These are the activations of a small neural network, seen along a few directions. Each row is one input.
In each table, some parts of the input vary, and every possible input appears once, in random order.
A made-up example of a description, with smaller parts first: ring(5) and (point or (values(2) and line(4)) or line(11)).
Shared parts are said once, and a part with two or three values counts as separate values.

Other details of the inputs shift rows strongly along three fixed directions, in all tables alike. That doesn't count.

A family of inputs:
R1: [-11.2  -6.4 -23.0  18.2 -33.5 -48.9 -36.8   0.5  63.1 -13.4  -5.0 -10.6
  -0.6]
R2: [-18.1 -12.9  10.0   2.0   7.2 -67.2 -36.9 -22.2  19.2 -15.0 -25.8  18.5
 -37.3]
R3: [  6.6   1.5 -36.7 -49.5   6.8  24.3 -37.3   1.3 -30.7  13.9   7.0 -69.4
  21.0]
R4: [  2.6  -1.2  23.4 -11.0  -6.2  27.9 -11.9 -34.0  -5.7  -2.6   7.5  64.2
 -27.0]
R5: [ 16.4  -8.7 -23.2 -19.9  43.8  30.5   8.1   6.5 -37.5   0.8 -11.8 -45.6
  19.3]
R6: [ 17.7  24.1  30.4   4.3  -0.9  56.1  56.3   7.4 -39.3  27.4  14.8  35.8
  22.7]
R7: [ 30.2  22.6 -13.7  33.4 -12.8  64.6  74.8  37.6   8.8  15.8  13.4 -17.7
  48.0]
R8: [-22.5  20.0  34.2  14.6 -51.8 -37.6 -10.1  -8.4  23.9   6.9  16.9  47.2
 -23.6]
R9: [ 25.5  12.7  -8.0  -6.1 -26.7  59.0  61.0  28.3   0.8   2.4  34.5 -41.9
  43.6]
R10: [ 10.7   8.1  28.9  11.3   2.6  26.9  36.5 -10.4  -9.4   4.3  -2.4  43.7
 -12.5]
R11: [-21.0 -20.8 -18.2  19.6 -25.5 -59.8  -1.3  32.1  61.5 -41.4  16.1 -48.3
  -3.6]
R12: [  6.8  -5.6 -20.0   2.3  17.3  25.9 -31.0 -15.7  -1.4   4.5 -13.4  20.4
  -0.3]
R13: [ -1.5  -7.8 -27.0 -17.3  34.4 -35.1 -13.0  25.7 -31.0   8.0 -13.6 -73.9
  32.8]
R14: [ -0.7  -5.3  28.1   3.0   3.3   9.7  -4.0 -33.3  -1.0  -6.9  -9.3  64.3
 -35.0]
R15: [  3.9 -21.3 -28.0 -36.6  54.1   5.6 -41.0 -12.9 -37.0  -3.8 -20.1 -37.8
   4.1]
R16: [-14.8  16.2   3.3   9.0 -78.3 -50.7   3.7  18.7  65.1  -9.3  30.6 -32.0
  -0.9]
R17: [-18.6 -18.4   4.1  31.8 -24.7 -17.2  14.4  16.8  52.3 -41.5  27.4  15.7
 -20.7]
R18: [-15.4 -13.7   2.8  -5.7  68.4 -24.0 -31.4 -10.8 -55.7  12.8 -42.3  14.3
 -16.9]
R19: [ -1.9   3.5   5.4   2.1  -3.7 -20.3  12.0  15.3  -5.9   7.0   5.9 -18.3
  19.3]
R20: [  2.5  12.1 -24.8  22.2 -15.5 -14.5  12.4  35.4  16.5  15.4   5.5 -40.9
  46.2]
R21: [  4.6  15.1  10.6 -10.6 -17.1  35.7   4.3 -15.0 -10.6  12.4  10.3  20.7
 -12.5]
R22: [-15.5 -21.2 -11.7 -16.2  62.2 -46.2 -52.8 -17.6 -30.0  -0.5 -50.8 -15.9
 -26.6]
R23: [ 13.5  16.2  30.0   1.1  -8.9  32.4  33.0 -13.9 -11.9  13.1   0.9  43.2
  -7.9]
R24: [  0.2  -8.8  23.1  -2.0   5.5  22.8  -9.0 -31.4  -4.2 -10.5   3.5  64.3
 -31.6]
Description of these inputs: line(4) and (point or line(5)).
Question: The inputs of R4 and R9 match in every part but the line(4) part. If R17 is changed in the same way as R4 into R9, which row does it become?
Answer: R11
Question: Which other rows does R5 become when the line(4) part takes its other values? List them by row number.
Answer: R2, R13, R15
Question: Which other rows does R6 become when the line(5) part takes its other values? List them by row number.
Answer: R8, R13, R18, R19
Question: Start at R24 and move only the line(4) part, one step at a time. The first step leads to R14. Which rows follow, in order?
Answer: R10, R19

A family of inputs:
R25: [ -4.7  -8.7  -1.7 -19.7  12.7 -34.8 -10.5   1.7 -11.9  -3.4  -9.0 -36.0
  -1.1]
R26: [ -9.8 -10.9  17.8  35.8  -9.4 -21.0   3.8  -6.5  38.3 -22.2  -0.7  56.2
 -24.5]
R27: [  7.4  13.9  11.6  21.3 -15.5  10.2  27.6   6.8   9.6  12.9   3.6  25.2
  14.8]
R28: [ -8.4  -6.1   0.9  20.6 -22.5 -19.0   4.5   5.5  37.9 -18.9   8.8  11.5
 -11.6]
R29: [  9.7   0.5 -16.7   1.6  -6.2  28.1  28.4  22.0   6.2  -8.2  18.2 -30.7
  20.5]
R30: [  3.4  11.8  -6.3   1.0 -19.8   6.6  10.1  10.3  10.3   4.4  12.6 -16.5
  10.7]
R31: [ -5.3  -2.4 -20.7  -8.7  -7.0 -22.1 -19.7   6.1  14.0  -5.7   1.1 -40.5
   5.5]
R32: [  8.0   5.0   1.8   0.0  30.5  34.9   5.1 -13.0 -31.8  14.5 -16.9  20.0
  -6.6]
R33: [-12.7  -4.4  18.6  34.9 -15.9 -21.2   5.0  -5.9  37.8 -16.8  -4.5  56.0
 -28.8]
R34: [ -4.0   3.0 -16.9  -3.1  -9.6 -29.3 -19.5   7.2  12.2   4.6  -5.2 -38.9
   8.8]
R35: [  0.1   6.0  26.8 -16.1   9.1  14.7 -35.9 -49.2 -30.1  21.6 -19.3  71.7
 -27.5]
R36: [  3.5  15.5   8.2  31.3 -26.5   9.4  39.9  20.2  23.9   3.9  12.1  11.5
   9.4]
R37: [ -3.2 -14.4 -22.2  -0.8 -13.6 -25.9  -9.7  15.5  32.9 -23.6  16.0 -42.2
  12.8]
R38: [ -4.5   0.9  -4.7 -22.4   6.9 -31.4 -53.8 -27.7  -9.4  14.3 -20.4   5.4
  -4.8]
R39: [  3.8   1.6 -17.7  -1.0  24.0   5.0  -1.8   9.2 -14.2  11.0 -17.9 -28.0
  13.0]
R40: [-17.5 -11.3  14.4 -24.7   9.9 -56.6 -44.1 -28.7  -5.5  -7.9 -17.8   9.0
 -34.5]
R41: [ 14.6   5.8  16.6   1.5  28.6  36.3  51.4  13.8 -39.4  10.8  -6.6  -1.7
  14.4]
R42: [  4.7   6.6   0.1 -22.5  11.0  24.3 -21.9 -18.7 -29.6  17.8 -10.2   5.4
  -6.2]
R43: [ -4.0 -15.6 -11.1  -6.7 -10.8 -11.4 -17.0   2.0  22.9 -20.3  13.4 -18.2
  -1.0]
R44: [ 12.7   0.3  -1.4  -8.7  10.0  56.8  20.5  -0.2 -21.6   1.4   8.1   5.9
   4.0]
R45: [  2.3  -1.2 -11.5 -24.1  17.4  19.6 -22.5 -11.0 -25.1   9.0  -9.3 -18.7
  -0.6]
R46: [  3.6  -5.6   2.9  27.5 -17.8  10.6  34.7  14.8  30.7 -21.2  22.8  13.2
   4.1]
R47: [ 14.1  11.3   2.1  -2.0  10.4  26.8   9.7  -5.9 -24.8  22.6  -6.7  12.4
  17.2]
R48: [  0.9   1.5  22.8  -9.9 -16.3   7.4  24.6   1.6  -2.0  -7.6  19.1   5.9
  -9.4]
R49: [-14.8  -3.1 -13.8  -4.9  20.6 -17.9  -8.9  30.1 -31.4   7.3   8.9 -37.9
  21.3]
Question: Describe the family of inputs behind these rows.
Answer: point or (line(4) and (point or line(5)))
Question: Start at R38 and move only the line(5) part, one step at a time. The first step leads to R30. Which rows follow, in order?
Answer: R31, R29, R37
Question: Which other rows does R35 become when the line(4) part takes its other values? List them by row number.
Answer: R27, R38, R47
